A small network was trained on made-up records. Each row is its average activation on records with the value named, seen along a few directions.
Related values have similar rows: they may be neighbours, one step apart, or belong to one group.
In the rows, zero is written as 500.
Strong random noise was added to every row along 10 fixed directions; ignore it. To show where, here is one row again and again, with new noise each time:
[601 572 525 655 499 550 584 626 463 552 264 490 593 715 596 477 528 501
 444 626 555 428 488 601]
[440 295 480 226 457 579 695 525 547 459 682 461 327 294 498 523 630 623
 529 450 380 569 578 474]
[415 509 469 450 548 532 538 504 542 474 576 613 489 387 439 632 489 432
 487 482 574 603 532 480]
[471 253 460 506 414 556 663 632 657 429 414 565 542 257 384 436 714 563
 598 621 388 456 738 469]
[499 422 589 399 600 591 608 558 291 588 549 377 467 787 453 525 354 506
 481 579 674 349 295 623]
[404 635 521 680 471 515 230 500 705 392 479 610 508 502 726 191 399 516
 264 378 478 624 385 580]
[536 549 414 687 637 619 518 746 612 381 326 645 581 360 455 508 353 380
 514 691 653 568 630 380]
[383 568 558 485 565 556 533 554 620 418 631 540 537 408 417 556 303 415
 403 469 644 559 415 496]
[564 478 513 461 445 427 528 388 452 278 519 563 477 372 461 626 539 594
 549 479 333 686 507 460]
[374 531 456 517 705 665 510 653 322 593 321 566 420 667 551 566 430 369
 565 572 716 472 577 585]
[427 573 626 503 619 517 562 608 183 440 267 282 359 788 661 412 353 514
 698 492 531 412 587 604]
[619 497 466 427 484 343 499 331 340 509 634 548 482 556 470 666 552 517
 550 489 490 607 434 445]


Values of Reva:
v7: [452 550 440 441 498 497 458 350 384 672 549 382 372 601 662 531 512 481
 502 412 578 530 556 453]
v6: [349 349 589 411 495 732 527 595 409 420 203 486 386 424 472 408 576 612
 536 534 356 436 602 667]
v5: [884 280 425 701 477 317 339 463 487 458 706 442 687 529 249 291 276 548
 614 772 580 273 255 245]
v1: [413 542 348 485 609 570 378 486 495 658 589 625 439 460 512 542 412 360
 490 520 710 591 547 408]
v9: [387 286 471 119 471 495 523 497 583 712 762 494 347 379 447 365 662 524
 363 411 416 408 455 461]
v3: [462 397 475 650 382 565 433 522 610 459 308 676 605 411 417 458 639 546
 416 566 423 464 569 623]
v8: [435 578 517 367 504 613 554 371 507 504 599 551 445 475 467 793 584 515
 460 356 434 592 383 630]
v2: [528 519 428 766 434 616 578 556 695 607 312 528 749 568 427 635 652 420
 468 597 544 358 578 553]
v10: [463 538 514 437 580 624 391 548 441 458 349 527 474 517 489 518 532 488
 474 445 351 480 423 582]
v4: [377 595 650 403 509 506 593 527 637 522 585 281 531 428 444 511 451 506
 513 359 460 354 494 567]
The values of Reva form a 2 by 5 grid.
Question: Which values are neighbours of v1? Give them in the order they are listed.
Answer: v7, v5, v3
Question: Which values are neighbours of v9? Give them in the order they are listed.
Answer: v6, v10
A value of Reva combines one of 2 hidden first parts with one of 5 second parts; all combinations occur once.
Question: Changing only the second part turns v5 into v8. v1 has the same second part as v5; what does that change turn v1 into?
Answer: v3
Question: Changing only the second part turns v10 into v4. v9 has the same second part as v10; what does that change turn v9 into?
Answer: v6
